[[-420 -596   95 -146  244]
 [-198  107    0  288  -57]
 [ 705 -240  472  398  418]] Answer: -596

[-848 -794  449   98 -518  463   21] Answer: -794

[ 473  132 -637 -268  856  895 -428] Answer: 132

[[   1  237  884 -439]
 [-100 -811 -635 -777]] Answer: 237

[-690   97 -527  634   66 -290] Answer: 97

[ 772  -94 -299  -15   11 -175  354] Answer: -94

[[ 387 -476  216 -375  382  120   -3]
 [ 636 -184  422  535  650  602  654]] Answer: -476

[-644 -637 -245 -817  227 -107  -22] Answer: -637

[[ 442 -337 -687 -300 -504  426]
 [ 331  356 -132  189  294 -114]] Answer: -337

[796 373 314 262 604 497] Answer: 373
---
[-269 -903 -343   19  626]	-903

[[-446 -277  156 -233 -330 -305]
 [-177 -169 -304 -324  153  371]
 [ 174  117  112  -53 -754  -28]]	112

[[ 137  259 -235  261  153 -228]
 [-103 -710  213  387  205 -128]
 [  13 -477  168   77   50 -365]]	168

[-745  670  -64  179 -301  103  161]	179

[[-588  483  265  476  263 -488]
 [ 798  738 -832  479  761  -34]]	-832

[[-432  466 -235  516]
 [ 182 -181 -507  775]]	182

[-115 -318  115  811   58  -11  873]	811
---
array([[ 11, -36,   1, -22, -13],
       [ 15,  38,  31, -31, -37],
       [ 16,  34,  26,  24, -11]]) | 24

array([[360, 384, 276, 985],
       [ 66, 574, 835, 778],
       [453, 376, 216, 973]]) | 216

array([[3070, 2999, 7758, 7418],
       [1266, 4951, 6727, 6603],
       [5829, 7534, 4026, 7013]]) | 4026

array([[-163,  502,  284, -802, -904],
       [ -97,  432, -256,  416,  310],
       [-362, -526, -321,  -83, -729]]) | -83

array([[30, 38, 33, 73, 55, 34],
       [82, 65, 85, 28, 90, 91],
       [65, 76, 20, 16, 38, 17]]) | 38

array([[ 25,  20,  32, -16,  34,   6,  12],
       [ -4,  30,  25,  -9,  10,  22,  33],
       [-26,  13, -19,   8,   1,  -7,  10]]) | -7

array([[ 478, -255, -404,  293,  193, -794, -193],
       [ 449, -546,  772,  610,  427,  793, -459],
       [ 398, -213, -365,  247,  119, -688, -201]]) | -688

array([[ 600,  103,   64,   26, -153,  217],
       [-650,  223, -153,  -73,  -38,  296],
       [  42,  -64, -199,  134, -547, -500]]) | -547
---
[[-0.020  0.110 -0.191  0.091  0.131 -0.097  0.134 -0.009]
 [ 0.040  0.053 -0.101  0.065  0.020 -0.078  0.106 -0.074]
 [-0.176  0.018  0.171  0.195  0.019  0.083 -0.067 -0.114]
 [ 0.011 -0.021 -0.103 -0.087  0.075  0.074 -0.107 -0.031]
 [-0.038  0.148 -0.080 -0.010  0.205  0.018 -0.137 -0.120]
 [-0.244  0.039  0.222  0.216  0.077  0.092 -0.038 -0.073]
 [ 0.003  0.130 -0.095  0.112  0.024 -0.067  0.280 -0.076]
 [-0.036  0.014  0.205  0.232 -0.152  0.114  0.123 -0.079]
 [ 0.048 -0.014 -0.081  0.083  0.006 -0.160  0.050 -0.032]
 [ 0.025  0.001  0.220  0.033 -0.164 -0.031 -0.003 -0.054]
 [-0.111  0.025 -0.099 -0.011  0.042 -0.163  0.068 -0.120]
 [-0.161  0.124 -0.061 -0.013  0.208  0.020 -0.089 -0.182]] | -0.009

[[-0.178  0.041  0.009 -0.116 -0.117  0.018  0.053 -0.189  0.067 -0.200
   0.015 -0.092 -0.289 -0.199]
 [ 0.148  0.045 -0.073 -0.051  0.015 -0.229 -0.046 -0.056 -0.268  0.056
  -0.194 -0.181 -0.022 -0.074]
 [-0.030  0.073 -0.093 -0.021 -0.094 -0.057 -0.096 -0.043 -0.120 -0.217
   0.086 -0.050 -0.078 -0.126]
 [-0.022  0.149 -0.077  0.158 -0.237 -0.095 -0.225 -0.150  0.194 -0.170
   0.233 -0.082 -0.031 -0.058]
 [-0.063  0.251  0.145  0.132  0.274  0.043 -0.073  0.284  0.253  0.012
  -0.082  0.084 -0.070  0.001]
 [ 0.011 -0.093  0.049 -0.011  0.068 -0.149 -0.209 -0.207  0.021  0.222
  -0.213 -0.064  0.044  0.291]
 [-0.193 -0.097  0.006  0.013 -0.125 -0.039  0.037 -0.184 -0.025  0.042
  -0.046 -0.109 -0.060  0.207]
 [ 0.062 -0.146 -0.236 -0.149 -0.059 -0.025  0.052 -0.048  0.026 -0.099
  -0.030 -0.106 -0.087  0.027]] | -0.199

[[-0.4  0.3 -1.4  0.3 -2.1 -1.4 -0.1]
 [ 0.7  0.0  0.6  0.6  0.4 -0.2 -0.3]
 [-0.9  0.2 -0.6  0.0 -0.7  1.4 -1.2]
 [-1.2  0.6 -2.0 -0.6 -1.1 -0.5  0.4]
 [-1.3  0.0 -1.9 -0.6 -2.2 -0.6 -0.7]
 [-1.4 -0.8 -0.6 -1.8  0.9  0.2 -0.7]
 [-0.4  0.3 -1.5  0.0 -1.7 -1.6  0.3]
 [-0.9  0.2 -0.5 -0.2 -0.2  1.5 -1.0]
 [-1.2 -0.3 -0.7 -0.3 -1.5  1.1 -1.7]
 [ 0.4 -0.9  0.9 -0.3  0.9 -0.4 -0.7]
 [-1.2  0.6 -1.8 -1.0 -0.2 -0.4  0.7]
 [-1.2  0.7 -1.5 -0.9  0.2  0.1  0.6]] | -0.1

[[ 201.990   81.198   66.449   35.552  173.939   10.055   99.597   94.727]
 [ -34.491   18.032    9.721   56.985   72.157  142.400   93.222   18.098]
 [  80.178 -164.614   91.065   67.345  138.725  185.421   39.914   35.889]
 [ 117.533  -15.088  -16.126  134.292  124.399  263.533  -10.147  174.905]
 [ -17.386  164.876   60.440   50.569   -4.830  -38.312   25.868   20.272]
 [  49.873   29.690  108.477   38.730  -18.256  154.258   44.651   85.402]
 [   1.918   48.499  113.033    7.771   86.445   47.303  100.372   58.299]
 [ 113.238   99.682  132.020  -15.830   60.861   42.535   66.210  128.150]
 [  70.198   59.719  111.152   65.360   30.741  -22.262  124.239  -49.094]
 [  88.853  130.648   52.890   -2.483  127.496   96.945  144.619  118.963]
 [ 104.598  -12.708  189.095    4.989  -23.328   55.418  101.776
    40.672]] | 94.727

[[ 161.589  145.956  214.817  188.203   23.888  126.252  176.893   30.658
   220.987   82.421]
 [ 112.623   77.390   96.380  174.364  -68.790  158.340   76.657   -7.568
    53.156   97.387]
 [  34.922   59.216  -64.136   -0.239  188.791 -177.428 -148.258  125.297
   -30.830  -32.338]
 [ 139.104   71.542  154.634   96.800 -176.336  241.701  192.742   28.775
    31.139  202.611]
 [ -18.878  -22.091   79.241   60.636   26.765   89.583  147.348  -33.529
   196.111   -0.727]] | 82.421

[[ 0.06 -0.17  0.08  0.03  0.03  0.04 -0.05 -0.14]
 [ 0.11  0.14  0.17 -0.03 -0.04  0.00  0.27  0.15]
 [ 0.14  0.13  0.07 -0.02  0.05  0.05  0.17 -0.01]
 [ 0.15  0.08  0.18  0.01  0.03  0.00  0.17  0.04]
 [ 0.13  0.13  0.12 -0.03  0.02  0.04  0.21  0.06]
 [ 0.03 -0.24  0.05  0.04  0.20  0.01 -0.16 -0.09]
 [ 0.08 -0.06  0.00  0.16  0.20  0.01 -0.10  0.00]
 [ 0.07 -0.04  0.08  0.01  0.13  0.06  0.03  0.08]
 [ 0.09  0.12  0.08  0.09  0.11  0.06  0.12  0.24]
 [ 0.09 -0.11  0.07  0.05  0.03  0.03 -0.03 -0.17]] | -0.14

[[ -12.0  177.8 -180.4 -227.8   12.6   -9.6]
 [ -46.8   80.4   75.4   82.9  -35.3  -39.9]
 [  88.5 -121.4 -111.5   63.2  124.4  -25.2]
 [  90.5  -16.3  -28.0   66.3    1.9  -12.1]
 [  51.5   -0.4  -55.9  -88.0   17.9  -85.4]
 [  37.5  -45.8  194.3  -98.5   58.8   34.1]] | -9.6
---
-622,49,-804,-178,-192,-96 result: -96
-81,159,47,-220,-847 result: -847
615,912,815,629,293,582,516 result: 516
290,-697,-138,-105,-2 result: -2
123,795,513,-368,-802,-307,565 result: 565
356,-743,659,540,477,-521 result: -521
-337,-6,-118,712,54,82,26 result: 26
554,-131,112,-793 result: -793
-25,779,-356,-916,667 result: 667
640,15,88,-648,-58,-211,297 result: 297
---
-200	-27	783	-219	393	99 → 783
-189	211	-65	692 → -65
-183	645	228	465	-456	-125	-545 → 228
-133	-83	-542	-799	-767 → -542
-557	-91	-477	-714	852	648	-360 → -477
-684	598	-649	399	538 → -649
-338	-643	-452	162	611	-138 → -452
677	779	761	-249	163	-147 → 761
---
[[-217  820  857  556 -257]
 [ 604 -506  349 -635  799]
 [ 771 -127  850  577  505]]: 505

[[-283  459 -713 -684  746]
 [ 336 -487  520  678 -401]]: -401

[[ 152 -518 -547  -49]
 [ 537  483  267  682]]: 682

[ 396 -583 -693 -388 -134]: -134

[[ 443 -583 -349  751 -734 -392]
 [-744 -247   59  877  624 -549]
 [-130  475 -170  281 -454 -429]]: -429

[-488  265 -169  641  716 -103 -192]: -192
